Small tables with named rows and columns. After each table, cells are looked up by row and column.

goko =
|  | veg | sopenov | penureg | vomeb |
|---|---|---|---|---|
| bip | 1267 | 2729 | 2404 | 2294 |
| rafomen | 1287 | 2648 | 2353 | 2221 |
| zizarap | 1102 | 2393 | 3040 | 2376 |
| vunok | 2109 | 5617 | 8359 | 3846 |
| zevilot | 1147 | 2278 | 3292 | 1848 |
| kinukat | 1117 | 2565 | 2352 | 2169 |
| ruvem | 2979 | 6141 | 5984 | 2326 |
| mibi | 2697 | 5640 | 8287 | 3894 |
| lileze | 1184 | 2650 | 2903 | 2282 |
| zak | 1147 | 2345 | 3060 | 2335 |
| fik | 1264 | 2593 | 2944 | 2235 |

rafomen, penureg => 2353
bip, veg => 1267
rafomen, sopenov => 2648
fik, penureg => 2944
ruvem, sopenov => 6141
vunok, vomeb => 3846
mibi, penureg => 8287
zak, penureg => 3060
zizarap, sopenov => 2393
mibi, sopenov => 5640
zak, sopenov => 2345
lileze, sopenov => 2650

sozaf =
|  | biv | pasom | ran | lev | ger | nom |
|---|---|---|---|---|---|---|
| suga | 29554 | 54254 | 43113 | 60552 | 46994 | 77986 |
| kizele | 18980 | 45453 | 43689 | 80230 | 67328 | 71677 |
| mig | 29296 | 67525 | 54423 | 22992 | 76893 | 29795 |
| dafivid | 55059 | 53004 | 56483 | 64004 | 74098 | 41936 |
| rudizat | 30664 | 57595 | 61902 | 28251 | 96243 | 18367 |

kizele, ger -> 67328
mig, ran -> 54423
suga, ger -> 46994
dafivid, lev -> 64004
rudizat, ger -> 96243
rudizat, biv -> 30664

sune.tsv
	dis	pak	molol	kogula	muv	mekuna	bomaze
sadale	7603	2945	1457	788	1073	-2257	-3510
gusifu	2760	4011	3696	6409	-1730	-2689	-5432
vebopip	1769	5475	-2083	2990	-2782	-5006	-3520
sis	-8083	-3708	-1125	-1037	-136	2644	5558
befaruz	2560	5001	4822	1958	-365	-48	1087
piz	3753	1545	2234	739	424	27	-366
fem	2874	132	-1281	-5027	3521	-1239	-1680
mukip	-3718	1163	452	215	795	163	985
zokazit	319	674	680	4	-346	4691	113
pafil	1572	910	687	558	971	3074	128
pid	2352	-1729	-2693	2577	3376	-5317	3107

What is the pak of pid in sune?
-1729
What is the kogula of mukip in sune?
215
What is the muv of pafil in sune?
971
What is the mekuna of vebopip in sune?
-5006
What is the molol of sis in sune?
-1125
What is the molol of fem in sune?
-1281
What is the molol of pid in sune?
-2693
What is the pak of zokazit in sune?
674
What is the bomaze of zokazit in sune?
113
What is the molol of sadale in sune?
1457
Which row has the largest molol? befaruz

Table fidirol
cols = betid, tam, ritomom, farim, zuzo
guk: [95, 1, 58, 83, 92]
mevedeg: [81, 42, 58, 83, 92]
zir: [81, 42, 58, 83, 92]
zin: [81, 244, 109, 83, 63]
tigibim: [81, 42, 58, 83, 92]
tiko: [81, 60, 58, 83, 66]
fuvupan: [81, 173, 58, 83, 92]
lolo: [81, 42, 58, 83, 92]
nel: [81, 40, 58, 83, 92]

What is the tam of mevedeg in fidirol?
42
What is the ritomom of mevedeg in fidirol?
58
What is the betid of lolo in fidirol?
81
What is the ritomom of nel in fidirol?
58
What is the tam of tigibim in fidirol?
42
What is the zuzo of zir in fidirol?
92
What is the tam of guk in fidirol?
1
What is the betid of nel in fidirol?
81
What is the ritomom of fuvupan in fidirol?
58
What is the farim of nel in fidirol?
83
What is the betid of mevedeg in fidirol?
81
Row with the largest tam: zin

dal
fields: tene, tubime, ful, lako
veb: [458, 384, 628, 511]
por: [618, 338, 432, 348]
rof: [343, 701, 357, 593]
sev: [297, 420, 710, 367]
duzep: [485, 508, 412, 253]
gos: [166, 411, 544, 334]
fum: [442, 366, 389, 523]
nubur: [398, 407, 39, 892]
tipag: [602, 357, 296, 602]
zur: [458, 221, 399, 274]
san: [369, 639, 346, 381]
toliv: [613, 456, 382, 576]

What is the tene of nubur in dal?
398
What is the tene of por in dal?
618
What is the ful of por in dal?
432
What is the lako of tipag in dal?
602
What is the ful of veb in dal?
628
What is the ful of gos in dal?
544
What is the tene of zur in dal?
458
What is the tubime of zur in dal?
221
What is the lako of sev in dal?
367
What is the tubime of duzep in dal?
508
What is the tubime of nubur in dal?
407
What is the lako of san in dal?
381
What is the tubime of fum in dal?
366
What is the ful of tipag in dal?
296
What is the ful of toliv in dal?
382
What is the tene of rof in dal?
343
What is the tubime of san in dal?
639
What is the tubime of toliv in dal?
456
What is the ful of san in dal?
346
What is the ful of rof in dal?
357

bon.csv
,nel,val,zer,giteb
pif,-29.809,76.795,-52.033,42.314
zizo,-28.274,67.244,-35.891,24.456
bab,-28.797,72.534,-46.927,38.666

pif, nel: -29.809
zizo, giteb: 24.456
bab, nel: -28.797
pif, val: 76.795
bab, giteb: 38.666
pif, giteb: 42.314
bab, zer: -46.927
pif, zer: -52.033
zizo, zer: -35.891
bab, val: 72.534
zizo, nel: -28.274
zizo, val: 67.244

dut.csv
,duk,bal,fivod,did,gulab,gerep,gapasuz,zam
bok,0.7,0.4,0.4,0.4,0.5,0.2,0.5,0.5
lilovar,0.5,0.6,0.4,0.5,0.4,0.6,0.5,0.3
ger,0.4,0.5,0.4,0.4,0.5,0.4,0.5,0.5
siv,0.3,0.6,0.5,0.7,0.4,0.8,0.2,0.5
dubapom,0.6,0.1,0.5,0.4,0.5,0.5,0.4,0.5
lon,0.3,0.5,0.5,0.4,0.7,0.4,0.2,0.5
zok,0.4,0.5,0.3,0.6,0.7,0.4,0.5,0.5
zitegib,0.4,0.5,0.6,0.4,0.5,0.4,0.6,0.5
lepo,0.5,0.4,0.1,0.5,0.4,0.4,0.3,0.4
sem,0.3,0.5,0.5,0.5,0.5,0.5,0.6,0.5
gepala,0.4,0.4,0.5,0.5,0.5,0.5,0.5,0.5
vod,0.4,0.4,0.5,0.5,0.5,0.5,0.5,0.5
val,0.5,0.4,0.5,0.3,0.5,0.4,0.5,0.5

gerep of val: 0.4
did of zok: 0.6
gapasuz of lepo: 0.3
gulab of gepala: 0.5
duk of dubapom: 0.6
gulab of lilovar: 0.4
fivod of zitegib: 0.6
gerep of zok: 0.4
gulab of lon: 0.7
gapasuz of lon: 0.2
zam of bok: 0.5
gapasuz of val: 0.5
gerep of lilovar: 0.6
zam of ger: 0.5
duk of ger: 0.4
zam of sem: 0.5
zam of lon: 0.5
Which row has the largest duk? bok

